A small network was shown many inputs. Here are its activations along a few directions, one row for each input.
In each table, some parts of the input vary, and every possible input appears once, in random order.
A made-up example of a description, with smaller parts first: one of 3 separate values, together with either a single point or one of 9 places around a ring or (one of 4 places along a line, together with one of 8 places around a ring).
Shared parts are said once, and a part with two or three values counts as separate values.

Other details of the inputs shift rows strongly along two fixed directions, in all tables alike. That doesn't count.

Rows:
x1: [-39 -10  19  29  15   4  -4   0   8  26  -8  -3]
x2: [-12  17  18 -14 -38   7  15  32 -25 -15  30  18]
x3: [-22   6  13  -2 -46   0  -6  36 -34 -12  26   4]
x4: [ 32 -31 -24 -10  42  -8  -9 -47  33  16 -18 -21]
x5: [ 57   6 -11 -55 -53   0 -13 -30  15 -14  43  -7]
x6: [ 13  -8 -25  -1  42  -1 -11 -62  11   4 -27 -14]
x7: [ 48  -4 -33 -23  35 -18  -2 -43  24  10 -22 -20]
x8: [ 32 -19 -18  17  38   6  24 -45   9  32 -39  -3]
x9: [ 76 -10  -3 -39 -24   1  12   8  22 -18  24  -7]
x10: [-64 -16   8  24  22   8   2  -9 -16  15  -5   8]
x11: [-30 -11   4  17  15  13  29   1 -27   6  -9  18]
x12: [ 38  -4 -23   6  33  -2  15 -48   9  31 -37  -6]
x13: [-43  -5  -9  38  15  -6  -9  19 -19   7 -27   8]
x14: [-57   3   0  27  22  -4  -9   8   3   8 -17  12]
x15: [-43  -3   3  34  23  -1  -8  11 -32  -5 -23  -5]
x16: [ -1  30  23 -20 -39   3  -9  33  -7 -34  36   2]
x17: [-20   1  20  -1 -37   8 -17  35  14 -15  35  13]
x18: [-37   0   9  19  40  -9  17  29 -11   6 -23   3]
x19: [ 81  13  -6 -46 -39   9  -1 -13   9 -33  30  -4]
x20: [ 82  -5 -13 -44 -43 -14 -19   7  16 -18  26 -25]
x21: [ 44 -22 -38   4  33   8  16 -46  16  11 -33   9]
x22: [-27   8  14  15   3  -5  -6   0   8  21  -5  -5]
x23: [-22  24  16 -17 -40   0   2  26 -19 -13  32  11]
x24: [ 12 -24 -21   6  47   8 -10 -63  14   7 -24 -13]
x25: [ -5  19  13  -4 -35   4   5  46  -3 -20  22  22]
x26: [-37  -7  13  31  33  15  21  12 -23  -8 -19  12]
x27: [-43  -3   8  44  16  -7  -2  16 -22  27 -30  -7]
x28: [-22  29  32   2 -35  -4  -1  43  -3   2  21   3]
x29: [-34  10  29  -7 -15 -12 -10  50   7 -12  25  -5]
x30: [ 41  16 -17 -28 -28  -4 -11  -7  20 -12  15   5]
Description of these inputs: one of 5 separate values, together with either a single point or one of 5 places along a line.
The inputs of x1 and x4 match in every part but the choice among 5 separate values. If x28 is changed in the same way as x1 into x4, which row does it become?
> x7
Change only the place on the line of 5 in x16. List by row number the other rows that result.
> x6, x19, x24, x26
Change only the choice among 5 separate values in x14. List by row number the other rows that result.
> x5, x6, x22, x29

Rows:
x31: [  9 -17  -1 -21 -13   4 -19 -10  17 -23  30  -7]
x32: [ 14  24  14 -11 -38  12  -5   5  14  -6  28  11]
x33: [-62  24  13  33  23  -7  -9  30 -17  -6 -20  11]
x34: [ 11  -6   0 -12 -42   2 -15 -15   2  12  20  -2]
x35: [-60 -10  31  36  21  -4  -8  26 -11   7  -6 -17]
x36: [-12  -7  -4  12  17 -13 -10  29  11   4 -13  -7]
x37: [  1  -3   2  11  -1  11 -14 -26  18   9  -5   3]
x38: [ 25   1  16 -27 -44  26  30  39 -26 -48  41  28]
x39: [ 50 -13 -25  -9  46  -1  12 -79  20  36 -30 -21]
x40: [ 67   3 -27 -56  -9  -7 -12 -35  21 -28  22  -7]
x41: [-25  -6  19  34  30  15  44  28 -47   0 -26  11]
x42: [-23  -8 -28   4  67  -2  18 -54   3  11 -39   4]
x43: [ 46  22  17 -40 -41  -4   7  10  11 -15  31 -15]
x44: [ -5  12  -2   6  -5  -1 -26  11   4 -16   0  -5]
x45: [-16  12  13   2  -4 -18  -1  52   4  -4   3   5]
x46: [-35 -14   5  48  39  10  47  41 -33  10 -39  28]
x47: [ 35 -12 -21  -4  24  -4  12 -33  31  33 -18   0]
x48: [ 26   6 -16 -19 -28   1  -2 -31   0  20  14   0]
x49: [-32 -12  -4  19  -6  -7 -20  -4 -13  12  -3  -9]
x50: [-65  -4  11  48  26   3 -19   8  -3   4 -20   1]
x51: [ -5  -5 -10  20  -4  12  32   7 -51   2 -18  21]
x52: [-54  14  25  23  31 -14   3  33 -23   3 -16  -8]
x53: [-28   7   0   4 -24 -10 -23  26 -22  -5   9  -7]
x54: [ 38 -23 -46 -23  46  -4 -16 -65  19  -6 -20 -17]
x55: [ 12  38  20 -20 -55   4  -4  31   8 -27  34  10]
x56: [ 17   2   1 -33 -15  11   4 -17  15 -10  33   9]
x57: [ 32 -10  13 -17 -38   1  -6  17  34   6  28   1]
x58: [  4  11  12  17 -19  24  26  32 -31 -25   0  28]
x59: [-18  -1 -36  16  43 -13  11 -54 -15  35 -49  -2]
x60: [ 29 -12  10 -11  -3   4  -5 -27  18  14   6 -19]
x61: [ 46 -11   6 -23 -45  -6 -19  25  35 -11  35 -12]
x62: [ 44  -7 -57 -12  35 -21 -11 -76  -2  24 -41 -16]
x63: [-17  10  29  -2 -16  -7 -15  47  -9 -16  20 -19]
x64: [-38 -17  11   4  13  11  -2 -11   7   0   8   9]
x65: [-11  14  12  -1 -10  -9  15  38  11   4   4   8]
The inputs of x42 and x43 match in every part but one. If x31 is changed in the same way as x42 into x43, which row does it become?
> x35
What do these inputs look like to the network?
> one of 5 separate values, together with either a single point or one of 6 places around a ring
Which other rows agree with x32 in the choice among 5 separate values? List them by row number.
> x33, x37, x44, x50, x55, x58
Change only the choice among 5 separate values in x57. List by row number the other rows that result.
> x34, x37, x60, x64

Rows:
x66: [ 21 -29 -31  13  49 -10 -12 -60  29  37 -40 -22]
x67: [ 17   5  17 -32 -59   6 -25  11  16 -21  54  -3]
x68: [ 14 -22 -22   9  48  11  24 -46  -3  11 -32   5]
x69: [ -3  -4 -14  22  33  -9   9  -1  -6  16 -36  -1]
x70: [ -6  12   7 -12  -3  -5  -4  12   5 -12  11  -1]
x71: [  0 -16  -2   5  19  -2 -12 -18  24  11  -6 -11]
x72: [-80   1  21  27  23  -6 -14  35 -10  -8  -4   1]
x73: [-30  21  12   2 -21  -8 -11  22 -14  -2  10   0]
x74: [-48  -6  -3  31  37   9  16 -13 -19  15 -27  17]
x75: [-57  21  37  11 -39   2  -4  44 -15   1  28  11]
x76: [-43  22  35  12 -25 -12  -5  71  -7  -4  17   1]
x77: [ 39   1  -2 -10 -17  -3   9  19  -6  -8   3  -4]
x78: [ 34   5  -4 -15 -10  -1   4  11   6 -14   6   0]
x79: [ -9   4   1   7 -16   8   6  -2 -13   6   2  11]
x80: [ 48  -4 -17 -23   0   5  11 -15  -2 -19   2  -1]
x81: [-42   1   4   9   9  -6 -22   5  -6  -5   1  -5]
x82: [-10  -3   5   5   6  11  15   2  -2  -4   1  14]
x83: [-50   1  17  33  29   1  20  43 -29  -4 -19  11]
x84: [ 51   8   9 -30 -46  -4  -6  10  28   1  31  -9]
x85: [ 17 -21 -19  -7  27   1 -13 -50  27   9  -9 -12]
x86: [ 31   1   1 -27 -51   1 -27 -15  17  -5  35 -11]
x87: [ 24   9 -10 -19 -18   3   0  -5  -7 -17  11   5]
x88: [ 13   7  -4 -18 -34  -8 -31  -4   5 -10  21 -14]
x89: [-58   2   5  31  40   1  14  20 -23  -2 -25  14]
x90: [  2 -13 -19   4  47   0   7 -51  18  21 -28  -3]
x91: [-68   5  17  26  20   3   5   7 -12  14  -8  11]
x92: [ 20 -18 -14  16  29   3  21 -20  -2  22 -31  -1]
x93: [ 21 -12 -19   0  19 -17 -21 -20  20  13 -18 -23]
x94: [ 36  14   7 -34 -54   8   3  24 -15 -36  40   6]
x95: [-38  -6  23  27  15  11  24  34 -18   2  -7  15]
x96: [-62   7  32  20  -1  -8 -17  58  -4 -11  12  -2]
x97: [ 27 -21 -39  12  41   7  16 -73 -10  28 -43  -1]
x98: [-30  -1  13  17  24  -1   7   6   9  16 -11   2]
x99: [ -3   8  27  -3 -32  10  11  45   1 -14  27  14]
x100: [ 30  19   2 -37 -43  -4 -14   5   8 -21  35  -4]
x101: [ 39   7 -23 -17 -17  -2  -4 -24  -6  -4  -2  -2]
x102: [ 72  -4 -11 -25 -30   2   5 -12  21   3  12  -3]
x103: [ 10  -5 -27   9  24   0   9 -33 -23   9 -31  -1]
x104: [ 27  10   1 -20  -9  -9  -6   7  17  -7  10  -9]
x105: [ 42  -8 -13 -19 -12  14  13 -29  -4  -6   8   5]
The inputs of x102 and x69 match in every part but one. If x86 is changed in the same way as x102 into x69, which row does it become?
> x88
The inputs of x76 and x84 match in every part but one. If x80 is changed in the same way as x76 into x84, which row does it become?
> x68
What do these inputs look like to the network?
> one of 2 separate values, together with one of 4 places along a line, together with one of 5 places along a line
Change only the choice among 2 separate values in x96. List by row number the other rows that result.
> x71
Start at x92 and move only the place on the line of 5, one step at a time. The first step leads to x95. Which rows follow, in order?
> x68, x105, x97
